These are the activations of a small neural network, seen along a few directions. Each row is one input.
Each table varies a few parts of the input and shows all the possible inputs, shuffled.
A made-up example of a description, with smaller parts first: one of 4 places along a line, together with either a single point or one of 11 places around a ring or (one of 3 separate values, together with one of 8 places around a ring).
Shared parts are said once, and a part with two or three values counts as separate values.
In the rows, zero is written as 128.

Other details of the inputs vary at random and push rows far along three fixed directions, the same in every table; ignore that.

Rows:
r1: [134  53 114 133 142  82 103  47 164  98 122]
r2: [128 124 139 133 129 114 135 148 123 144 140]
r3: [122 148 121 120 108 155 118 128 104 111 115]
r4: [111 146 123 127 118 154 109 140 137 123 132]
r5: [125 159 125 117 107 153 121 117 100 113 119]
r6: [141 124 134 122 116 106 140 129  84 127 117]
r7: [133 113 138 134 162 120 132 135 157 131 131]
r8: [149 131 136 128 117 107 144 127  86 133 120]
r9: [144 124 135 120 113 109 140 130  81 130 119]
r10: [132 121 121 118 125 113 142 131 112 134 129]
r11: [114 151 126 131 122 151 111 130 148 126 130]
r12: [136 123 141 143 134 111 138 144 143 150 137]
r13: [127 155 124 123 110 151 121 118 113 115 113]
r14: [115 151 113 119 122 156 124 123 135 120 135]
r15: [131 118 136 140 131 106 132 150 132 140 135]
r16: [107 145 113 116 123 159 124 130 135 116 134]
r17: [126 118 141 129 162 125 134 138 143 130 143]
r18: [118 149 113 123 124 156 124 124 148 121 128]
r19: [111 140 113 119 122 163 123 136 142 118 132]
r20: [110 142 111 122 124 161 123 135 142 118 131]
r21: [116 152 128 123 116 155 111 129 131 128 138]
r22: [133 117 137 138 129 111 132 151 130 143 137]
r23: [113 143 110 122 123 159 120 127 148 120 125]
r24: [108 149 125 122 118 152 111 135 129 122 135]
r25: [127 109 138 141 167 127 127 130 159 135 132]
r26: [125 157 125 114 105 153 121 113  99 114 118]
r27: [142 128 122 120 122 114 141 128 110 138 132]
r28: [126 154 125 124 110 153 121 119 114 116 114]
r29: [145 115 133 127 116 100 141 129  92 128 113]
r30: [110 143 110 120 123 159 123 135 141 116 130]
r31: [110 144 126 128 120 153 111 133 151 127 126]
r32: [132 123 119 119 124 116 138 131 109 131 128]
r33: [109 116 162 177 207 144 166 172 212 158 177]
r34: [144 125 133 122 114 106 140 130  80 129 116]
r35: [110 145 124 130 121 154 109 134 149 126 127]
r36: [131 128 142 139 132 110 140 143 132 149 142]
r37: [139 115 119 125 126 113 138 131 129 136 123]
r38: [150 130 137 126 115 108 143 126  85 135 122]
r39: [118 148 114 120 121 156 124 121 147 123 127]
r40: [111  69 109 115 120 111  52  13 152  68 120]
r41: [136 113 119 129 131 109 138 129 134 134 122]
r42: [147 115 134 132 120  99 143 125 105 134 110]
r43: [141 127 122 121 124 109 144 127 111 139 130]
r44: [134 123 142 143 135 107 141 143 146 151 135]
r45: [145 124 123 125 124 113 143 131 124 141 127]
r46: [105 122 155 173 170 131 163 186 190 158 169]
r47: [151 117 133 130 117 101 140 128  97 134 110]
r48: [149 118 132 132 119  99 140 127  97 133 108]
r49: [114 154 126 125 118 153 111 130 132 126 137]
r50: [112 145 126 114 144 165 106 123 127 118 133]
r51: [148 116 133 134 121  97 140 126 103 131 109]
r52: [126 153 126 121 109 151 122 114 115 116 113]
r53: [138 113 120 127 129 107 141 129 132 138 121]
r54: [131 117 138 142 134 112 134 147 145 147 133]
r55: [141 123 135 120 114 105 142 126  83 129 116]
r56: [133 121 121 117 123 118 139 133 111 133 131]
r57: [135 121 142 130 160 123 135 131 144 132 144]
r58: [116 151 113 120 123 159 124 124 136 121 136]
r59: [125 146 123 118 105 155 118 127 102 112 116]
r60: [126  37 128 132 172  92  80  25 195  79 128]
r61: [123 147 124 116 140 162 103 111 136 119 123]
r62: [130 113 139 133 160 123 131 141 150 127 138]
r63: [146 117 131 128 116 100 138 130  90 126 113]
r64: [110 144 124 131 123 152 109 134 152 124 127]
r65: [135 114 118 123 125 109 140 133 119 133 125]
r66: [153 124 137 133 119 103 144 127 100 137 116]
r67: [115 151 126 130 121 153 111 130 147 127 130]
r68: [130 116 138 139 130 106 134 149 133 143 135]
r69: [126 122 140 133 130 109 137 147 125 144 138]
r70: [126 110 138 138 164 128 125 135 149 131 138]
Each input here is: one of 5 places around a ring, together with either one of 2 separate values or (one of 3 separate values, together with one of 4 places along a line).
Q: Changing only the place on the ring of 5 turns r16 into r30. The same change can be made to r50. Which row results?
A: r70
Q: Changing only the place on the ring of 5 turns r5 into r6. The same change can be made to r58. Which row results?
A: r32
Q: Which other rows does r31 become when the place on the ring of 5 takes its other values? List them by row number.
A: r36, r44, r68, r69
Q: Which other rows does r57 become when the place on the ring of 5 takes its other values? List them by row number.
A: r7, r17, r60, r62
